Here are a small network's activations along a few directions, averaged over the inputs that share one value of a field.
Values that are neighbours, or in one group, have similar rows; names and order tell nothing.
In the rows, 500 means zero.
Random noise pushes rows far along 17 fixed directions. That doesn't count. These rows show it; they differ only by the noise:
[372 537 432 852 612 461 408 425 248 448 468 527 439 697 467 306 651 499
 242 678 500 357 312 767 444 781 385 571]
[470 422 722 505 406 459 571 622 454 630 241 522 606 609 466 379 550 535
 512 589 601 620 310 601 498 632 469 527]
[630 373 699 713 358 426 672 533 670 409 177 488 708 528 649 203 635 726
 311 532 541 534 529 787 337 624 679 656]
[529 400 701 666 616 341 516 385 636 567 306 443 446 479 361 324 415 542
 454 236 514 738 401 540 676 529 371 434]
[394 585 533 619 676 328 606 530 442 528 689 261 598 243 366 438 487 446
 644 541 551 432 488 423 430 442 419 414]
[613 688 512 441 237 620 499 584 629 501 596 404 615 252 366 708 660 243
 453 543 449 494 436 415 638 292 641 576]
[358 522 365 446 678 532 501 555 294 517 722 527 507 596 572 507 462 511
 573 734 545 430 450 483 444 460 509 556]
[397 561 591 341 521 328 657 836 376 782 273 524 570 554 485 684 636 435
 333 580 552 561 421 663 490 514 665 486]
[602 505 281 484 384 625 415 566 652 556 437 539 591 312 435 710 471 480
 411 651 517 497 630 420 586 608 598 572]
[630 412 383 469 253 670 591 327 475 405 568 602 432 742 528 452 625 479
 516 567 636 435 623 531 357 478 486 538]
[444 527 552 468 501 395 621 585 366 476 409 467 476 304 481 301 408 609
 431 427 510 741 200 533 634 559 442 356]
[513 316 377 504 711 494 337 390 334 472 716 397 419 414 582 424 313 623
 407 673 413 495 370 400 611 441 274 533]
[660 397 280 467 301 515 447 569 594 517 379 326 566 337 500 578 528 466
 245 620 253 278 412 367 511 376 499 617]
[415 728 248 438 399 699 297 842 528 325 426 892 572 393 632 581 383 519
 399 630 192 505 483 462 418 579 681 535]
[518 480 798 389 653 293 723 880 350 483 566 591 637 474 518 524 567 608
 430 669 351 564 852 573 504 260 559 615]
[482 550 378 610 487 495 485 724 268 244 429 642 522 616 364 496 488 580
 656 631 308 360 661 274 388 582 506 476]
[522 260 615 336 578 356 593 645 277 680 433 324 569 740 439 657 527 537
 734 712 587 380 559 287 414 393 470 529]
[390 434 564 800 706 437 479 357 446 427 447 534 481 615 389 585 452 573
 471 298 650 748 778 495 442 554 493 388]
[707 522 662 658 648 598 172 527 520 474 788 569 628 288 588 670 498 509
 685 722 717 618 613 529 305 569 569 440]


Field MIM:
nezig: [330 531 455 386 313 649 693 510 242 467 635 574 472 671 343 356 594 377
 370 575 446 488 458 494 702 389 231 576]
dadi: [362 428 412 292 767 410 609 466 292 659 701 427 315 558 521 492 370 542
 445 439 543 560 509 446 649 336 324 426]
vugef: [456 545 516 633 615 573 276 543 648 579 587 464 590 384 594 414 471 446
 417 656 330 317 382 613 464 512 377 699]
bola: [639 386 467 477 280 592 487 312 699 583 504 344 615 270 577 554 532 505
 431 637 674 427 513 575 472 617 508 562]
kanof: [355 505 462 482 504 454 626 394 448 470 284 319 435 778 510 613 569 545
 550 369 541 372 517 466 607 588 714 582]
rifa: [454 382 635 409 444 329 598 380 195 487 565 302 407 569 663 546 647 564
 346 587 605 406 500 661 381 542 442 424]
nov: [212 643 545 574 450 545 463 566 616 708 417 469 695 526 416 472 566 258
 519 616 425 257 302 565 396 546 395 618]
lup: [536 597 561 687 449 509 497 592 499 396 390 534 562 493 296 511 577 394
 444 270 364 572 524 408 533 366 476 426]
voten: [395 690 354 561 605 598 441 472 712 657 791 620 509 373 324 415 424 215
 719 487 548 476 509 451 372 405 296 429]
rane: [374 436 746 514 450 669 339 696 343 479 411 532 687 511 494 586 410 531
 540 589 435 709 458 304 483 412 391 558]
bisip: [461 536 378 369 548 424 975 306 527 641 653 271 419 424 390 253 580 519
 480 405 781 537 430 626 831 499 543 538]
betu: [588 363 540 390 666 308 599 523 621 720 545 498 484 485 563 515 446 466
 535 306 480 418 706 526 188 251 357 327]
gelar: [488 475 482 266 611 437 803 283 552 673 636 412 384 741 621 288 588 532
 580 579 761 434 306 758 747 491 667 695]
monov: [472 452 750 309 606 375 490 506 639 451 482 421 462 476 696 397 405 656
 450 547 177 335 547 589 849 514 481 792]
vuk: [527 186 515 472 328 769  96 165 367 398 432 517 350 627 663 751 375 584
 132 483 473 805 385 404 748 490 315 528]
motu: [343 590 368 793 733 620 361 601 408 411 556 512 618 643 519 434 456 534
 554 614 418 410 407 452 356 488 557 639]
MIM is arranged as a line.
How many steps from neighbour to neighbour lead from bola to monov, at the fewest? -> 11
Which values are neighbours of dadi? Give them in the order they are listed. -> rane, bisip
Which values are neighbours of vuk? Give them in the order they are listed. -> rifa, voten
Which values are neighbours of betu? Give them in the order they are listed. -> nov, lup
Which values are neighbours of vugef? Give them in the order they are listed. -> kanof, motu

Field PARAV:
lub: [610 434 494 603 671 497 401 490 607 346 576 596 476 503 479 407 380 585
 503 370 330 620 546 383 677 308 568 555]
res: [546 446 453 376 525 497 452 377 668 557 520 360 435 582 526 546 439 469
 684 529 487 386 338 380 685 445 604 633]
tebe: [811 418 433 456 411 467 634 617 457 415 511 615 467 518 410 338 574 561
 589 649 487 426 559 463 441 442 427 500]
buvo: [711 348 632 611 478 397 698 505 692 508 408 323 673 505 409 354 572 595
 728 516 593 328 739 470 361 490 495 591]
mar: [575 499 382 508 385 506 455 497 412 444 471 695 451 531 502 329 521 535
 479 715 410 293 500 623 433 817 331 499]
gogob: [492 464 544 559 670 452 351 510 118 450 606 599 355 759 549 472 579 511
 515 637 505 376 410 543 372 582 388 402]
zefef: [747 404 566 777 499 514 380 700 469 539 249 441 678 556 369 506 666 531
 316 602 436 494 375 499 528 503 603 627]
supu: [464 517 587 532 371 580 462 527 411 403 496 535 551 427 513 436 502 488
 339 500 348 560 343 470 522 361 387 508]
rala: [565 499 688 528 529 404 606 571 498 431 400 408 563 463 584 535 533 646
 591 424 587 615 543 514 431 443 761 497]
foz: [495 412 392 536 630 265 471 562 274 475 260 400 331 553 503 473 432 685
 499 460 421 354 424 408 409 736 500 342]
ganer: [464 475 593 476 514 699 321 501 251 330 694 533 474 551 525 618 383 502
 555 563 413 704 437 312 629 330 394 545]
doler: [360 394 541 458 552 550 338 737 527 656 324 543 706 351 674 550 330 678
 451 729 497 587 509 501 331 721 447 541]
butim: [506 440 375 541 421 650 510 503 400 429 509 725 460 603 543 578 498 563
 361 486 677 783 684 548 308 508 534 386]
tum: [719 252 236 481 558 352 612 540 434 620 310 273 491 649 347 702 504 573
 635 511 658 350 686 193 419 465 580 436]
nisi: [504 298 516 434 545 354 488  76 705 655 562  78 469 343 641 606 452 571
 564 490 709 268 603 539 515 633 447 494]
mosu: [600 521 258 616 376 589 394 644 671 544 299 607 583 392 529 473 473 469
 359 447 379 398 378 503 210 559 494 396]
ridup: [442 588 734 520 418 429 458 444 488 329 352 536 461 457 511 393 460 581
 548 329 502 743 334 559 675 693 559 387]
nebu: [523 596 553 307 727 500 333 622 371 439 720 664 371 571 674 668 483 541
 489 562 335 496 614 554 677 418 625 575]
Each value of PARAV is a pair of two hidden parts, and every pair occurs once (6 first parts, 3 second parts).
butim and lub share the first part; butim and rala share the second. Which value has the first part of rala and the second part of lub? -> supu
gogob and tum share the first part; gogob and mosu share the second. Which value has the first part of mosu and the second part of tum? -> buvo
mar and tebe share the first part; mar and zefef share the second. Which value has the first part of zefef and the second part of tebe? -> nebu

Field KISUV:
kedus: [798 267 245 633 491 486 714 436 280 452 473 373 502 675 307 510 615 643
 569 541 821 503 643 345 444 495 570 389]
dis: [324 565 888 442 528 451 456 350 328 541 638 456 412 759 513 572 706 379
 520 670 635 495 438 755 770 668 522 677]
dagim: [545 481 466 556 513 418 541 742 334 569 356 527 489 387 242 543 445 520
 535 501 486 578 591 350 450 601 231 302]
dez: [472 474 289 586 484 636 583 434 424 845 522 503 564 537 199 545 549 310
 517 750 917 607 358 536 577 638 330 512]
keduz: [409 352 165 324 558 551 487 345 449 835 629 450 385 603 343 597 397 355
 637 566 702 341 591 293 430 558 170 361]
levu: [452 417 618 237 618 366 333 454 708 556 721 494 376 483 610 521 319 394
 570 464  93 273 688 360 506 205 254 585]
zosib: [485 653 382 511 403 713 336 396 592 274 662 334 530 479 770 507 510 419
 466 396 290 369 125 405 420 160 732 621]
zil: [842 409 303 411 743 497 231 317 596 566 772 392 143 578 267 773 415 349
 726 360 335 295 610 113 820 247 351 490]
kul: [193 585 530 644 787 403 382 468 470 569 614 487 562 428 494 764 485 487
 299 695 516 490 846 645 605 714 533 628]
dav: [282 439 732 564 589 634 329 450 467 634 690 315 787 485 654 591 541 462
 623 847 688 371 507 540 335 564 489 692]
ripav: [153 385 646 633 600 554 475 560 417 681 345 449 791 694 477 463 427 486
 610 587 621 616 280 464 396 529 413 567]
kuz: [388 613 630 643 193 585 701 290 430 116 580 700 323 784 523 166 678 401
 387 181 303 423 729 685 234 355 239 456]
lur: [955 405 694 254 485 454 203 549 702 522 653 682 406 392 830 418 508 611
 613 868 370 214 500 717 475 653 521 646]
beb: [766 615 317 713 588 511 210 348 745 478 437 770 225 378 283 435 460 464
 313 466 410 554 514 660 955 900 428 540]
kogit: [486 657 510 717 582 494 568 628 478 683 656 597 647 441 490 443 676 265
 351 539 649 522 391 789  72 325 469 386]
dulol: [295 464 124 573 592 707 561 285 400 549 614 402 399 584 355 542 335 416
 444 245 649 752 329 240 560 253 402 388]
KISUV is arranged as a line.
Which values are neighbours of zil? Give them in the order they are listed. -> zosib, dulol
Which values are neighbours of dez? Give them in the order they are listed. -> lur, kogit
Which values are neighbours of kul? Give them in the order they are listed. -> levu, beb
Which values are neighbours of kedus? Give them in the order they are listed. -> keduz, ripav
